Each row below holds a small network's activations on one input, seen along a few directions.
Each table varies a few parts of the input and shows all the possible inputs, shuffled.
Descriptions start from the smaller parts, as in this example, which fits no table here: one of 4 places along a line, together with either a single point or one of 11 places around a ring or (one of 3 separate values, together with one of 8 places around a ring).
Shared parts are said once, and a part with two or three values counts as separate values.
(in the rows, 128 means zero)

Other details of the inputs vary at random and push rows far along two fixed directions, the same in every table; ignore that.

Rows:
r1: [135 129 122 122 121 134 136 119 128 135 127 124]
r2: [126 131 145 141 143 123 119 147 132 119 119 122]
r3: [127 120 124 117 122 137 118 125 129 127 136 128]
r4: [128 125 139 151 143 126 128 142 136 128 115 123]
r5: [130 130 126 116 123 132 127 119 126 122 133 124]
r6: [130 127 121 117 123 131 128 123 130 122 138 123]
r7: [123 138 142 147 133 118 119 143 130 117 122 128]
r8: [129 131 136 155 129 118 128 143 126 130 116 126]
r9: [122 135 130 114 127 134 130 125 124 131 140 138]
r10: [120 137 129 116 126 136 128 122 121 130 136 136]
r11: [126 128 138 145 141 124 115 147 134 119 121 117]
r12: [130 123 129 112 128 136 123 123 128 125 132 125]
r13: [128 124 120 119 122 132 127 122 122 122 134 121]
r14: [129 128 127 117 118 130 125 123 128 123 139 132]
r15: [129 127 123 124 116 131 133 118 130 138 129 129]
r16: [128 123 123 124 115 129 134 120 124 138 128 129]
r17: [136 122 125 118 126 138 132 124 130 139 126 125]
r18: [119 137 142 145 134 117 123 146 123 118 118 131]
r19: [132 124 123 123 125 133 141 118 133 131 131 129]
r20: [129 126 118 117 123 132 127 125 131 124 139 121]
r21: [137 127 123 120 122 132 138 122 130 135 130 126]
r22: [131 120 126 117 126 135 132 122 132 141 126 123]
r23: [129 120 126 120 121 134 129 123 131 142 128 130]
r24: [128 126 123 123 124 132 138 115 131 133 128 125]
r25: [125 128 134 146 141 125 115 148 135 120 122 115]
r26: [127 132 136 154 138 122 132 137 135 124 116 123]
r27: [133 128 122 125 116 133 133 120 128 137 129 131]
r28: [116 140 143 147 139 121 124 146 120 123 123 131]
r29: [130 124 123 121 121 130 138 119 124 136 126 122]
r30: [118 140 143 144 145 122 127 145 120 122 121 125]
r31: [130 126 124 122 116 128 135 122 132 138 132 130]
r32: [130 126 139 153 136 126 124 145 134 130 117 130]
r33: [133 126 122 127 118 136 134 119 128 133 129 134]
r34: [125 125 123 125 118 132 134 116 131 135 130 131]
r35: [123 124 140 152 136 122 124 142 137 132 117 127]
r36: [123 132 140 150 131 117 119 144 125 116 122 125]
r37: [124 127 136 157 133 120 130 139 129 125 117 129]
r38: [128 125 122 127 119 135 135 116 130 132 130 134]
r39: [125 127 117 122 117 133 122 123 128 125 137 126]
r40: [128 135 137 151 135 118 130 140 134 130 114 118]
r41: [125 123 120 121 117 131 124 123 122 124 136 127]
r42: [130 123 123 125 120 132 137 119 132 133 134 135]
r43: [134 125 123 125 118 134 136 122 130 133 133 135]
r44: [124 134 142 145 138 117 124 144 124 115 119 121]
r45: [127 123 124 124 118 129 136 119 133 135 134 133]
r46: [130 130 129 112 125 130 131 123 128 122 135 127]
r47: [126 134 128 111 126 133 132 122 124 123 129 130]
r48: [126 120 120 118 122 137 118 127 130 129 137 127]
r49: [125 133 136 150 131 118 118 147 134 117 128 124]
r50: [124 126 131 110 126 136 124 127 126 129 130 137]
r51: [127 124 116 119 122 132 127 123 123 123 135 119]
r52: [127 123 131 113 124 135 121 125 127 128 133 133]
r53: [128 129 128 115 120 129 127 124 127 124 137 134]
r54: [124 134 128 114 121 132 128 123 124 125 131 136]
r55: [129 117 126 123 124 138 131 120 132 136 129 134]
r56: [124 123 116 122 117 132 123 124 122 125 137 125]
r57: [126 131 138 151 138 117 134 140 138 127 119 122]
r58: [127 133 129 109 126 131 134 125 127 124 132 131]
r59: [122 137 142 142 139 118 127 146 123 116 116 125]
r60: [125 132 129 112 121 130 130 126 126 125 134 138]
r61: [132 134 136 154 137 124 131 140 133 125 115 123]
r62: [131 128 127 114 124 130 129 122 129 122 137 125]
r63: [132 134 137 153 130 118 128 145 134 130 120 127]
r64: [125 138 142 144 138 119 123 142 130 115 119 121]
r65: [122 133 142 147 132 117 120 145 124 117 121 127]
r66: [120 137 146 140 150 127 122 148 128 126 121 126]
r67: [123 128 137 153 137 118 133 138 130 126 115 120]
r68: [129 126 125 116 123 131 129 120 120 121 133 124]
r69: [127 127 131 107 131 137 128 126 126 127 128 131]
r70: [127 126 118 120 118 131 124 126 131 125 141 127]
r71: [128 118 127 119 128 136 134 119 133 137 127 125]
r72: [132 122 122 127 118 134 136 120 122 133 129 133]
r73: [129 128 120 118 123 133 126 120 128 122 134 121]
r74: [136 119 125 120 128 140 134 122 130 135 127 128]
r75: [137 125 123 122 124 135 140 121 131 132 131 129]
r76: [129 121 122 124 124 134 140 117 124 130 127 127]
r77: [132 126 124 120 122 129 138 121 132 137 130 124]
r78: [128 128 117 119 123 134 125 122 129 123 135 119]
r79: [134 123 121 124 123 135 139 119 122 131 127 127]
r80: [164 129  51 109 236  20  68  82 108 156 116 199]
r81: [123 138 129 113 132 136 132 121 121 129 134 130]
r82: [128 122 129 115 123 135 119 124 128 127 135 131]
r83: [124 136 130 112 132 135 134 124 124 129 138 131]
r84: [124 136 140 149 131 119 117 142 131 116 123 126]
r85: [134 121 125 121 121 137 129 124 129 141 128 131]
r86: [124 121 123 126 118 130 136 117 125 135 130 131]
r87: [131 132 136 153 134 119 131 143 126 128 114 119]
r88: [127 128 120 121 117 133 122 121 128 124 137 128]
Each input here is: one of 2 separate values, together with one of 4 places along a line, together with either one of 5 places around a ring or one of 6 places along a line.
The inputs of r10 and r9 match in every part but the place on the line of 4. If r15 is changed in the same way as r10 into r9, which row does it become?
Answer: r31
The inputs of r81 and r83 match in every part but the place on the line of 4. If r88 is changed in the same way as r81 into r83, which row does it become?
Answer: r49
Start at r1 and move only the place on the ring of 5, one step at a time. The first step leads to r40. Which rows follow, in order?
Answer: r24, r26, r61
List by row number the other rows that have the place on the line of 4 and the choice among 2 separate values in common with r6.
Answer: r19, r20, r21, r46, r57, r58, r62, r75, r77, r83
Which other rows does r54 become when the choice among 2 separate values takes its other values? List them by row number.
Answer: r47
Which other rows does r65 become when the choice among 2 separate values takes its other values? List them by row number.
Answer: r44
Which other rows does r25 become when the place on the line of 4 takes its other values? List them by row number.
Answer: r20, r51, r78
Which other rows does r50 become when the place on the line of 6 takes its other values? List them by row number.
Answer: r3, r48, r52, r80, r82

Rows:
r89: [140 125 119 178 161  86 119 138 138 144 104 139]
r90: [147 130 110 186 185  63 114 137 135 140  94 137]
r91: [114 133 164 165 156 121 105 171 130 110 110 122]
r92: [123 136 149 165 142 117  97 172 148 101 127 111]
r93: [150 104  61  69 122 131 143  53 120 167 147 147]
r94: [115 116 167 142  61 193 172 148 145 133 129  97]
r95: [136 136 119 156 191  70  80 150 127 114 109 129]
r96: [109 125 164 171  89 171 156 157 145 134 123  98]
r97: [152 129 113 183 182  63 116 137 135 138  93 138]
r98: [120 118 168 140  64 191 176 143 143 128 125  89]
r99: [123 149 117 161 140  79 105 139 114  98 127 134]
r100: [126 148 138 147 175  91 108 146 116 127 110 153]
r101: [ 83 149 194 176  48 180 147 188 130  81 142  86]
r102: [137 131  93  34 134 134 144  64 108 148 155 165]
r103: [106 119 156  97  73 195 133 144 132 114 152  96]
r104: [104 139 167  93  84 194 163 136 117 120 142 110]
r105: [160  98  72  65 105 133 143  56 123 165 143 157]
r106: [139 108  84  40 134 142 122  67 106 139 151 149]
r107: [143 136 110 154 187  70  80 146 139 107 120 129]
r108: [134 129  95  38 129 135 138  68 111 151 155 174]
The inputs of r108 and r102 match in every part but one. If r89 is changed in the same way as r108 into r102, which row does it become?
Answer: r90
Describe the family of inputs behind these rows.
Answer: one of 2 separate values, together with either one of 4 places along a line or one of 6 places along a line
Start at r102 and move only the place on the line of 6, one step at a time. The first step leads to r104. Which rows follow, in order?
Answer: r106, r95, r107, r99
Start at r93 and move only the place on the line of 4, one step at a time. The first step leads to r90. Which rows follow, in order?
Answer: r97, r98
Which other rows does r107 become when the choice among 2 separate values takes its other values? List them by row number.
Answer: r92
